Each row has a name. Each question is about the rows just above it.

siso: |   54 | -119 |  -30 |   30 |   30 |  -35 |
pani: | -36 |  39 |  39 |  39 |  -4 |  39 |
ran: | -60 |  91 |  50 |  11 |   0 |  38 |
rubeg: | -56 | -56 |  40 | -12 | -56 |  35 |
pul: |   53 | -120 |  -31 |   30 |   30 |  -36 |
Fele: | 30 | 30 | 30 | 30 | 32 | 30 |
The value that pani holds more than once: -> | 39 |
The value that Fele holds more than once: -> | 30 |
The value that pul holds more than once: -> | 30 |
Which value appears more than once in rubeg? -> | -56 |
Whose row is | -56 | -56 |  40 | -12 | -56 |  35 |? -> rubeg
Which row holds | -36 |  39 |  39 |  39 |  -4 |  39 |? -> pani

Votu: | -11 | -11 |   0 |  17 | -70 |  45 |  21 |  26 |
Dopab: | -18 |   4 |  54 | 110 |  84 |  12 | -96 | -27 |
giti: | -25 | -69 | -25 | -76 |  24 |  67 | -25 | -25 |
sova: |   9 | -32 | -32 |  49 | -70 |  49 |  25 |  49 |
mobup: | -16 | -45 | -57 | -77 |  11 |  40 |  17 | -14 |
siv: | -13 | -30 | -33 | -45 |   1 |  35 |  12 | -12 |
kur: | -24 |  19 |  40 |  97 |  82 | -27 | -79 | -37 |
Which value appears more than once in giti? -> | -25 |
Which value appears more than once in Votu? -> | -11 |
Whose row is | -11 | -11 |   0 |  17 | -70 |  45 |  21 |  26 |? -> Votu
Whose row is |   9 | -32 | -32 |  49 | -70 |  49 |  25 |  49 |? -> sova

Rarom: |  90 | -57 |  60 |  88 |  68 |  81 | -82 | -86 | -76 |  78 |  68 |  30 |
Zodi: | -83 |  91 | -81 | -86 | -81 | -83 | -83 |  71 |  71 | -66 | -64 | -27 |
kuz: | -42 | -76 |  81 | -26 |  83 | -88 | -46 |  90 | -68 |  69 |  88 | -44 |
dofan: |  86 | -84 |  67 |  86 |  90 |  -3 | -84 |  -9 | -75 |  72 |  52 |  61 |
The value that Rarom holds more than once: -> | 68 |
Whose row is | -83 |  91 | -81 | -86 | -81 | -83 | -83 |  71 |  71 | -66 | -64 | -27 |? -> Zodi

